Each row below holds a small network's activations on one record, seen along a few directions.
After each row come some of the record's fields: K, H, W, N, E.
Other fields move the rows too, some of them a lot.
(in the rows, 500 means zero)
Random noise pushes rows far along 2 fixed directions. That doesn't count. These rows show it; they differ only by the noise:
[522 408 603 381 456 511 547 583 575 391 569 419 498 496 499 399 504 596]
[446 556 573 517 528 483 565 514 508 438 585 486 597 545 514 531 396 540]
[274 849 410 882 730 466 588 393 256 539 497 643 806 710 561 928 291 261]
[415 668 690 491 506 413 596 442 615 462 758 501 654 492 502 447 169 723]

[536 381 567 369 493 462 563 677 514 464 406 414 468 538 549 433 593 496]
(K k1; H h4; W w3; N n2; E e3)
[483 500 522 562 550 519 509 575 412 494 431 456 498 612 494 585 540 425]
(K k2; H h5; W w7; N n1; E e5)
[535 483 554 556 523 650 421 487 644 271 543 537 471 583 723 470 719 405]
(K k1; H h3; W w7; N n2; E e1)
[603 505 586 417 407 610 402 470 772 344 632 555 428 454 661 265 656 577]
(K k4; H h2; W w6; N n2; E e3)
[531 357 533 399 572 548 547 713 497 401 361 413 442 622 607 522 724 391]
(K k4; H h4; W w7; N n1; E e3)
[615 120 327 393 407 613 434 664 318 436 275 306 301 490 298 494 856 392]
(K k3; H h1; W w4; N n1; E e4)
[564 542 550 408 426 543 423 451 722 506 556 574 442 399 632 319 558 533]
(K k4; H h2; W w6; N n1; E e3)
[523 651 552 571 474 582 393 312 682 439 658 652 509 453 676 406 460 534]
(K k1; H h3; W w7; N n1; E e1)
[412 669 354 810 597 624 485 382 299 416 469 616 608 650 544 752 585 281]
(K k2; H h5; W w7; N n1; E e5)
[547 297 543 462 473 569 529 607 444 313 515 322 444 570 405 465 592 568]
(K k3; H h3; W w4; N n2; E e4)
[486 364 350 641 587 631 497 578 276 292 379 471 503 671 506 739 810 235]
(K k2; H h1; W w3; N n1; E e1)
[421 366 293 597 575 478 533 607 132 599 273 357 497 609 226 785 537 329]
(K k3; H h6; W w3; N n1; E e4)
[467 398 520 534 524 523 561 582 381 389 498 357 523 595 398 579 475 522]
(K k3; H h3; W w4; N n1; E e4)
[490 552 258 688 579 628 415 508 343 529 243 637 510 604 625 698 808  99]
(K k4; H h2; W w6; N n1; E e3)
[522 608 550 497 435 535 421 369 642 480 699 597 521 423 525 377 399 626]
(K k1; H h1; W w7; N n1; E e4)
[584 494 392 553 452 628 359 390 561 420 509 638 434 442 593 455 727 392]
(K k4; H h6; W w2; N n1; E e1)
[520 536 584 599 531 666 454 434 644 200 629 540 501 608 755 481 702 444]
(K k1; H h3; W w7; N n1; E e1)
[437 789 579 550 573 380 498 371 600 705 619 684 626 455 579 492 197 577]
(K k4; H h1; W w1; N n2; E e5)
[476 512 332 722 585 605 452 413 313 416 413 590 537 589 531 748 691 247]
(K k2; H h1; W w3; N n1; E e1)
[560 456 499 372 439 544 463 532 653 495 446 536 422 433 626 362 643 461]
(K k4; H h2; W w6; N n1; E e3)
[504 376 590 529 540 551 516 607 484 278 521 324 481 652 527 554 640 520]
(K k3; H h3; W w4; N n1; E e4)
[445 742 330 847 568 604 368 186 347 513 594 696 595 523 455 731 457 382]
(K k3; H h1; W w4; N n1; E e4)
[344 685 568 686 731 475 633 600 414 435 433 499 679 785 706 754 458 308]
(K k1; H h3; W w7; N n2; E e1)
[494 602 411 663 535 674 388 398 529 369 493 651 517 586 676 566 696 291]
(K k4; H h2; W w6; N n1; E e3)
[414 533 265 645 688 431 579 602 200 697 134 617 573 607 537 838 607 102]
(K k4; H h1; W w1; N n2; E e5)
[464 582 765 420 506 437 611 495 725 382 725 469 568 506 630 357 267 732]
(K k1; H h3; W w7; N n2; E e1)
[613 132 346 367 382 587 423 633 353 465 332 296 296 450 262 451 820 464]
(K k3; H h6; W w3; N n1; E e4)
[438 524 572 535 620 411 615 653 377 556 419 419 551 639 478 629 400 480]
(K k2; H h5; W w7; N n2; E e5)
[474 467 280 616 521 442 466 467 223 733 302 497 480 455 272 688 484 359]
(K k3; H h6; W w3; N n2; E e4)
[445 513 697 486 496 454 606 494 573 378 720 341 572 526 430 458 245 755]
(K k3; H h3; W w4; N n1; E e4)
[504 567 257 770 587 620 375 366 306 532 358 667 516 543 514 760 676 183]
(K k2; H h1; W w3; N n2; E e1)
[512 384 535 421 512 502 556 652 512 438 375 449 454 551 601 480 650 402]
(K k1; H h3; W w7; N n2; E e1)
[513 386 616 328 524 448 616 730 579 427 452 361 483 564 566 427 561 546]
(K k4; H h4; W w7; N n2; E e3)
[491 490 515 461 512 489 540 574 514 452 489 517 534 543 549 474 521 472]
(K k4; H h4; W w7; N n2; E e3)
[605 241 476 296 482 498 519 729 505 508 278 413 367 492 522 407 754 411]
(K k4; H h1; W w1; N n2; E e5)
[482 721 452 616 516 545 410 321 568 519 602 686 569 490 620 497 458 483]
(K k4; H h4; W w7; N n1; E e3)
[509 602 320 672 497 604 393 345 405 589 389 674 489 469 529 612 606 293]
(K k2; H h5; W w7; N n1; E e5)
[454 632 533 510 543 455 512 480 570 582 525 563 559 498 594 522 423 462]
(K k4; H h1; W w1; N n1; E e5)
[509 412 358 516 487 457 465 447 346 644 461 405 420 427 249 560 416 562]
(K k3; H h6; W w3; N n1; E e4)
[610 176 389 308 361 476 464 584 363 618 352 324 309 358 191 396 580 599]
(K k3; H h6; W w3; N n1; E e4)
[494 556 619 513 491 544 506 469 610 423 611 466 520 521 560 449 448 583]
(K k2; H h5; W w7; N n2; E e5)
[545 433 770 405 466 588 529 514 798 143 795 419 470 530 657 293 535 723]
(K k1; H h4; W w3; N n2; E e3)

Which values does each new row have?
[467 538 505 454 565 411 563 559 517 616 437 539 523 487 543 528 422 461]
(K k4; H h1; W w1; N n2; E e5)
[617 312 574 200 394 427 515 608 670 595 456 472 348 319 491 227 523 632]
(K k4; H h1; W w1; N n2; E e5)
[541 387 435 396 520 479 532 600 496 565 337 524 426 457 533 485 625 398]
(K k4; H h1; W w1; N n2; E e5)
[394 504 364 592 570 338 577 503 221 753 374 433 571 480 216 734 264 471]
(K k3; H h6; W w3; N n2; E e4)
[434 722 375 696 600 595 438 424 465 511 415 695 591 607 682 670 624 225]
(K k4; H h2; W w6; N n1; E e3)
[473 558 385 690 515 592 441 357 370 427 571 500 539 540 390 642 510 469]
(K k3; H h1; W w4; N n1; E e4)
[517 564 478 481 458 507 465 443 539 523 529 598 517 465 530 431 484 511]
(K k4; H h4; W w7; N n1; E e3)
[366 587 526 501 533 279 614 487 332 745 550 392 605 474 207 623  63 681]
(K k3; H h6; W w3; N n1; E e4)
[599 310 298 445 361 588 338 442 402 576 402 445 325 373 270 446 667 501]
(K k3; H h6; W w3; N n1; E e4)
[429 498 495 534 530 383 562 495 353 626 528 367 540 493 257 605 265 620]
(K k3; H h6; W w3; N n1; E e4)
[474 578 658 385 427 285 556 403 597 687 714 436 528 330 291 355  55 886]
(K k3; H h6; W w3; N n2; E e4)
[451 623 393 686 607 461 500 477 294 678 329 586 543 560 488 709 457 322]
(K k2; H h5; W w7; N n2; E e5)
[384 624 477 702 686 471 591 579 326 495 330 532 662 732 651 786 519 234]
(K k1; H h3; W w7; N n2; E e1)
[414 496 571 439 533 262 646 551 383 703 549 339 563 449 211 551  91 745]
(K k3; H h6; W w3; N n2; E e4)
[578 316 529 270 312 411 493 458 511 625 596 360 381 276 189 273 320 840]
(K k3; H h6; W w3; N n1; E e4)
[483 434 544 499 526 453 550 563 427 522 447 381 522 541 453 545 442 519]
(K k3; H h3; W w4; N n2; E e4)
[519 333 452 344 375 423 497 526 412 636 493 366 392 358 180 417 386 667]
(K k3; H h6; W w3; N n1; E e4)
[529 448 494 556 551 598 443 582 487 415 387 508 453 620 669 554 736 304]
(K k1; H h3; W w7; N n1; E e1)
[602 236 573 299 428 491 550 691 498 485 390 354 356 469 420 348 598 579]
(K k2; H h5; W w7; N n2; E e5)
[494 444 512 450 544 483 578 608 484 453 446 475 508 543 533 509 537 472]
(K k4; H h4; W w7; N n2; E e3)
[539 613 589 428 388 514 458 348 725 460 719 611 513 373 566 275 388 695]
(K k4; H h4; W w7; N n1; E e3)
